These are the activations of a small neural network, seen along a few directions. Each row is one input.
In each table, some parts of the input vary, and every possible input appears once, in random order.
Descriptions start from the smaller parts, as in this example, which fits no table here: values(3) and (point or ring(11) or (line(4) and ring(5))).
Shared parts are said once, and a part with two or three values counts as separate values.
In the rows, 128 means zero.

Other details of the inputs vary at random and push rows far along two fixed directions, the same in every table; ignore that.

Table:
row 1: [149 121 144 147 131 111 133 129 143 147 107  87 122 120  99 108]
row 2: [119 122 132 119 106 144 128 128 129 115 143 136 125 127 135  92]
row 3: [120 128 126 135  95 134 123 134 113 122 142 130 135 133 128 133]
row 4: [111 134 124 123 110 144 128 157 128 104 136 138 131 124 134 110]
row 5: [110 137 127 100  89 145 110 138 117 131 133 148 138 129 137 120]
row 6: [131 140 145 131  87 132 132 178 100 147 141  99 133 146 127 117]
row 7: [140 130 119 140 149 134 145 128 132 119  72 115 135 112 116 218]
row 8: [132  96 138 149 140 116 147 111 116 129 114 111 133 111 115 164]
row 9: [159 109 131 130 133 121 128 112 128 120  94 103 122  95 122 163]
row 10: [109 119 144 123 114 128 123 128 116 138 158 155 139 149 137  99]
row 11: [124 129 116 144 118 130 132 155 117 116 119 129 133 120 114 162]
row 12: [ 98 148 120 138 119 147 124 144 134 127 155 158 117 152 138  89]
row 13: [110 122 129 109 115 132 124 109 151 133 161 156 131 153 133  73]
row 14: [138 103 140 127 157  99 119  86 158 142 127 137 115 128 121  83]
row 15: [156 110 129 142 133 109 128 110 129 126 109 107 124 106 116 163]
row 16: [150 123 140 138 129 117 138 130 148 140 110  83 135 123 108 114]
row 17: [101 143 125 120 127 149 127 143 137 113 129 140 121 133 139 110]
row 18: [111 127 137 112 159 133 129  90 153 125 122 139 113 125 119  89]
row 19: [129 125 136 135 167 118 134  86 141 134 104 137 120 116 103 139]
row 20: [158 110 120 151 157 106 137 124 137 121  95 110 119 101 105 167]
row 21: [128 155 120 106 130 130 120 117 128 128 134 134 129 142 138 135]
row 22: [142 106 131 153 191 118 150 102 141 141 123 124 107 122 125 115]
row 23: [129 135 120 101 101 124 109 132 129 138 143 139 139 140 141 129]
row 24: [117 132 115 132 113 138 138 150 137 108 144 138 134 140 133 119]
row 25: [142 153 134 127  85 136 116 178  97 137  88  81 157 110 122 176]
row 26: [142 154 105 125 113 144 118 157 107 122  99 114 143 131 141 217]
row 27: [120 148 134 119 138 125 129 118 115 142 159 148 123 145 146  98]
row 28: [133 129 129 130  96 122 129 153  90 127 141 115 141 124 146 172]
row 29: [107 131 119 139 104 142 135 176  95 125 157 138 143 138 136 138]
row 30: [144 120 124 129 141 127 127 138 135 107 109 115 124 106 126 133]
row 31: [128 122 121 141 128 123 138 154 111 127 155 129 128 132 139 118]
row 32: [151 100 130 133 147 109 140  93 160 124 133 111 115 116 123 114]
row 33: [122 143 119 117 136 142 115 139 131 115 117 124 121 127 141 128]
row 34: [130 119 142 122 121 113 121 128 108 140 141 141 138 139 144 126]
row 35: [103 131 131 118  99 129 107 128 127 139 158 160 135 150 133  86]
row 36: [131 122 122 127  99 135 131 131 122 119 126 119 141 127 128 165]
row 37: [122 110 150 138 189 117 147  77 150 139 139 148 111 127 111  84]
row 38: [132 114 133 107 136 119 115 103 145 135 120 134 120 121 133  93]
row 39: [135 137 112 126 114 131 127 153 135 110 151 130 132 139 140 119]
row 40: [136 135 127 109 158 125 121  98 131 128  95 119 121 112 124 143]
row 41: [122 159 123 117 124 126 112 120 116 136 140 142 124 139 137 121]
row 42: [110 134 127 142 135 147 136 151 109 136 144 142 130 135 135 140]
row 43: [125 124 132 122 167 125 143  80 160 128 118 138 118 129 112 115]
row 44: [127 144 113 139 132 135 118 137 125 131 125 131 117 136 135 135]
Description of these inputs: line(4) and (point or (values(2) and ring(5))).
Question: The inputs of row 42 and row 7 match in every part but the line(4) part. If row 8 is changed in the same way as row 42 into row 7, which row does it become?
Answer: row 36
Question: Which other rows agree with row 18 in the line(4) part? List them by row number.
Answer: row 2, row 4, row 5, row 9, row 17, row 25, row 30, row 33, row 38, row 40
Question: Which other rows does row 11 become when the values(2) part takes its other values? List them by row number.
Answer: row 20
Question: Start at row 11 and move only the ring(5) part, one step at a time. The first step leads to row 12. Which rows follow, in order?
Answer: row 19, row 35, row 3
